These are the activations of a small neural network, seen along a few directions. Each row is one input.
Each table varies a few parts of the input and shows all the possible inputs, shuffled.
A made-up example of a description, with smaller parts first: one of 5 places around a ring, together with either a single point or (one of 2 separate values, together with one of 4 places along a line) or one of 11 places around a ring.
Shared parts are said once, and a part with two or three values counts as separate values.
(in the rows, 128 means zero)

Other details of the inputs shift rows strongly along two fixed directions, in all tables alike. That doesn't count.

Table:
row 1: [132 142 148 183 111 153 134 138 158 149 184 100]
row 2: [171 119 109  59 168  67 165 161  89 145  79 129]
row 3: [104 120 133 153 131 128  93 163 132 132 106 198]
row 4: [119 143 138 151 121 150  95 115 139 114 161 118]
row 5: [ 92 114 155 185 124 108  85 166 120 131  80 203]
row 6: [117 124 118 156 139 110  74 165 131 126 113 206]
row 7: [117 146 138 155 113 167 112 106 141 114 155 107]
row 8: [153 122  92  72 184  67 152 156 115 141  85 123]
row 9: [114 126 134 109  90 174 167  59 146 126 164  50]
row 10: [147 129 109  96 163 131 142 123 119 139 125  97]
row 11: [121 127 128 157 131 116  84 168 130 107 118 200]
row 12: [166 116  95  77 170  69 151 145  91 147  84 134]
row 13: [114 145 151 150 104 172 118 109 148 119 149 109]
row 14: [175 124  94  44 177  79 157 177 104 144  93 149]
row 15: [128 119 121  92 142 126 166 107 128 138 122  86]
row 16: [133 124 109 107 100 178 148  72 127 125 174  87]
row 17: [163 136 122  73 145 130 158 125 128 128 129  85]
row 18: [108 131 147 149 115 170 111 105 145 131 148 111]
row 19: [ 89 126 138 165 104 145 109 112 145 115 133 123]
row 20: [170 131  94  65 190  85 140 161 114 148  94 120]
row 21: [139 132 120 104 130 132 143 140 125 128 119 148]
row 22: [172 121  99  68 174  64 158 155  84 139  88 128]
row 23: [130 133 135 108 101 185 149  77 143 134 162  59]
row 24: [143 129 124 113  98 163 172  50 110 119 167  59]
row 25: [112 123 130 150 131 112  79 173 136 132 104 210]
row 26: [115 128 157 217 115  95 108 191 132 149 122 186]
row 27: [158 127 108  55 183  61 164 176 112 140  78 124]
row 28: [ 92 137 156 165  95 155 123 104 152 110 141 118]
row 29: [140 129 136 107  93 162 176  60 114 125 155  66]
row 30: [100 133 145 169 106 139 105 109 146  97 148 127]
row 31: [ 95 117 155 180 112 109  88 173 124 130  71 201]
row 32: [146 134 110 100 107 176 162  65 124 117 183  79]
row 33: [176 134 107  48 188  81 156 176 112 147  89 116]
row 34: [142 113 111 104 148 112 153 113  96 139 111 113]
row 35: [165 137 109  81 154 125 150 123 122 123 135  86]
row 36: [144 126 108 108 146 112 117 146 117 124 133 155]
row 37: [161 119 124  82 133 107 169 119 103 128 111 105]
row 38: [164 121 111  85 139 106 166 109  97 122 122  98]
row 39: [117 136 143 143 110 161 103 102 150 130 154 111]
row 40: [111 136 136 153 108 171 107 104 143 123 150 106]
row 41: [ 96 134 143 168 110 136  98 109 142 106 156 124]
row 42: [130 123 121 100  87 187 156  68 135 130 173  81]
row 43: [ 95 138 144 172 104 151 116 100 145 104 148 118]
row 44: [110 136 153 197 103 132 135 141 159 141 172 114]
row 45: [ 95 118 143 189 123 101  77 177 117 125  72 209]
row 46: [130 131 133 186 129 108 114 201 144 151 137 190]
row 47: [ 88 124 138 172 117 145 108 105 142 116 141 125]
row 48: [ 92 129 148 162 102 142 104 104 154 121 143 127]
row 49: [ 98 133 157 161  94 149 116 104 153 103 148 119]
row 50: [ 99 120 152 182 115 103  75 159 126 130  89 202]
row 51: [165 125 108  65 133 131 167 118 120 126 138 110]
row 52: [108 118 121 162 146 116  82 172 125 127 103 209]
Description of these inputs: one of 4 separate values, together with either a single point or (one of 2 separate values, together with one of 6 places around a ring).
Changing only the choice among 4 separate values turns row 43 into row 32. The same change can be made to row 15. Which row results? -> row 3
Changing only the choice among 4 separate values turns row 45 into row 40. The same change can be made to row 31. Which row results? -> row 23
Which other rows does row 14 become when the choice among 4 separate values takes its other values? List them by row number. -> row 2, row 27, row 33
Which other rows does row 25 become when the choice among 2 separate values takes its other values? List them by row number. -> row 6
Which other rows does row 34 become when the place on the ring of 6 takes its other values? List them by row number. -> row 12, row 22, row 24, row 38, row 45
Which other rows does row 19 become when the place on the ring of 6 takes its other values? List them by row number. -> row 8, row 30, row 41, row 43, row 47
